These are the activations of a small neural network, seen along a few directions. Each row is one input.
Each table varies a few parts of the input and shows all the possible inputs, shuffled.
Descriptions start from the smaller parts, as in this example, which fits no table here: one of 8 places around a ring, together with either a single point or (one of 2 separate values, together with one of 4 places along a line) or one of 11 places around a ring.
Shared parts are said once, and a part with two or three values counts as separate values.

Rows:
R1: [72 43 -42 -26 8 0 64 52 21 -33 -54 -41 -12 34 -83 26 2 -23 51]
R2: [-18 -23 32 -2 -2 -13 -12 -27 7 6 9 18 3 -17 28 -8 31 -16 11]
R3: [-9 13 -32 10 16 15 -4 9 -16 11 12 -12 -3 20 6 9 -35 20 -25]
R4: [-13 19 -34 8 27 18 2 4 -12 5 21 -11 -7 20 10 15 -29 9 -10]
R5: [-15 25 -35 6 16 27 -20 13 -11 6 18 -13 -10 -2 -6 6 -26 3 -16]
R6: [74 -3 31 -31 -23 -35 68 14 42 -33 -66 -10 5 10 -68 4 54 -34 66]
R7: [-11 -30 38 7 -23 -17 -13 -15 -1 5 -3 22 11 -17 24 -15 14 11 -10]
R8: [-12 -21 35 0 -14 -9 -22 -25 7 4 6 16 6 -26 14 -17 23 -7 2]
R9: [-9 -29 36 2 -3 -17 0 -34 6 3 9 19 7 -3 29 -9 21 -2 8]
R10: [-20 24 -39 3 28 21 -10 12 -10 9 22 -13 -11 7 9 15 -18 -5 -8]
R11: [-6 -34 37 6 -14 -16 -4 -29 1 7 -1 21 10 -7 25 -13 13 8 -5]
R12: [-10 23 -33 5 4 22 -17 21 -16 2 15 -10 -5 0 -6 1 -32 13 -27]
R13: [-14 16 -31 12 7 17 -12 23 -18 8 10 -8 -4 8 4 8 -35 21 -29]
R14: [-7 -23 36 1 -26 -12 -18 -18 2 -1 1 21 9 -26 13 -22 17 2 -8]
The inputs of R4 and R9 match in every part but one. If R10 is changed in the same way as R4 into R9, which row does it become? -> R2
What do these inputs look like to the network? -> one of 2 separate values, together with either a single point or one of 6 places around a ring

Rows:
R15: [25 -40 69 -10 -28 -36 22 -36 26 -14 -30 25 13 -14 0 -18 62 -22 39]
R16: [-18 -1 0 4 -4 10 -31 4 -5 10 6 4 -4 -22 1 -6 2 -7 -13]
R17: [1 -13 3 11 -12 6 -9 -12 -13 5 0 6 5 -2 7 -9 -24 26 -22]
R18: [25 -5 -7 -2 2 0 12 -2 -2 -5 -15 -7 -1 18 -17 0 -12 5 6]
R19: [-29 6 -8 1 15 13 -22 -8 -2 10 13 0 -7 -21 10 4 8 -20 0]
R20: [15 18 -5 -9 4 4 8 -5 12 -13 9 -11 0 8 -24 -4 0 -4 15]
R21: [10 7 -5 -8 -6 -6 12 27 -4 -14 -14 -1 -5 1 -6 8 4 -7 6]
R22: [29 -4 -6 0 -12 -3 10 2 -2 -4 -23 -8 6 12 -21 -6 -16 15 -2]
R23: [-12 -12 8 13 -13 -4 -1 7 -8 13 -2 7 11 5 15 -1 -13 25 -28]
R24: [23 14 -1 -8 -17 0 6 4 9 -13 -4 -9 6 0 -34 -16 -7 7 -5]
R25: [-25 -4 -2 10 21 -1 9 -10 -3 15 13 3 -1 13 29 14 -3 1 -9]
R26: [12 -1 2 2 -12 -11 25 20 2 0 -26 -4 9 13 -15 6 -5 17 -8]
R27: [-6 2 3 0 -2 8 -18 -13 -4 2 26 1 3 -2 0 -17 -8 7 -17]
R28: [-15 10 -4 -4 18 10 -10 -25 -1 3 33 -2 0 -1 9 -7 -1 -5 -6]
R29: [21 12 -4 -11 -4 2 5 0 8 -10 4 -10 1 9 -28 -10 -2 -4 3]
R30: [-25 3 -10 1 14 0 -5 0 -10 1 16 8 -5 -5 32 8 2 -11 -1]
R31: [-16 -12 6 11 1 -3 0 2 -7 13 4 6 4 12 20 4 -9 14 -20]
R32: [2 13 -16 -10 12 11 0 9 11 2 -5 -12 -11 -9 -16 9 17 -30 21]
R33: [20 1 -17 -4 21 4 19 -12 2 -1 -5 -10 -4 21 -6 9 -5 -8 19]
R34: [7 11 -2 -7 -5 8 -4 19 6 -5 -17 -7 -9 -15 -27 3 8 -16 7]
R35: [3 5 -9 0 20 -5 33 5 6 5 -6 -6 -2 22 -1 22 6 -7 13]
R36: [6 11 -9 -6 1 -6 13 22 0 -14 -8 -4 -6 2 -1 13 6 -8 19]
R37: [-12 -4 2 6 -18 -3 -14 17 -14 -3 1 13 5 -16 18 -5 -9 13 -22]
R38: [22 0 -10 0 10 0 12 -6 2 -4 -9 -10 -2 19 -11 5 -10 4 18]
R39: [5 13 -8 -6 2 8 -6 16 11 -2 -10 -11 -9 -12 -21 6 12 -17 20]
R40: [-15 -5 -2 3 -5 -2 -15 13 -13 -1 8 11 -1 -6 24 -1 -4 2 -13]
R41: [-14 0 3 7 -16 9 -30 9 -5 8 -1 7 2 -32 -4 -9 -3 4 -22]
R42: [-8 -7 -10 6 22 8 -5 -27 -8 11 14 0 -5 11 23 2 -11 3 -3]
R43: [15 18 -13 -14 15 6 11 -10 13 -6 14 -13 -1 13 -18 -1 6 -17 17]
R44: [11 -2 -1 0 1 -10 24 17 2 2 -17 -5 3 22 -10 12 0 6 0]
R45: [-12 9 2 1 7 9 -15 -18 0 0 29 -1 1 -3 4 -11 -7 7 -6]
R46: [-23 4 -3 5 3 10 -31 0 -1 10 10 0 -4 -21 6 -1 4 -8 -1]
R47: [-4 -55 75 -6 -26 -36 -4 -48 18 2 -4 34 14 -28 29 -22 49 -12 19]
R48: [-23 -5 5 14 10 -2 3 -4 -3 11 8 4 2 10 24 11 -8 14 -9]
R49: [14 7 -4 -6 -19 -9 10 31 -4 -15 -22 -1 2 -5 -10 2 0 4 -2]
R50: [5 4 -2 3 9 -8 27 12 6 0 -12 -5 0 20 -6 19 1 5 12]
R51: [6 10 -18 -10 11 -4 17 17 0 -7 -2 -5 -7 6 5 15 12 -21 21]
R52: [-2 -13 0 8 1 7 -11 -16 -12 7 7 4 -1 8 13 -6 -18 15 -14]
R53: [-19 0 -5 5 2 -3 -15 8 -9 0 13 8 -2 -5 28 3 -2 1 -1]
R54: [-3 2 5 4 -16 7 -17 -9 -3 0 19 4 8 -11 -5 -21 -13 18 -25]
R55: [12 11 -1 -5 -18 5 -6 23 6 -4 -25 -6 -3 -22 -31 -4 4 -6 -1]
R56: [-8 -7 -1 10 10 7 -8 -22 -8 5 10 2 -3 6 17 0 -17 15 -3]
The inputs of R37 and R49 match in every part but one. If R31 is changed in the same way as R37 into R49, which row does it become? -> R44
The inputs of R39 and R46 match in every part but one. If R22 is changed in the same way as R39 into R46, which row does it become? -> R17
What do these inputs look like to the network? -> one of 2 separate values, together with either a single point or (one of 4 places along a line, together with one of 5 places around a ring)
Start at R25 and move only the place on the ring of 5, one step at a time. The first step leads to R30. Which rows follow, in order? -> R19, R28, R42
Which other rows does R36 become when the place on the line of 4 takes its other values? List them by row number. -> R21, R49, R51
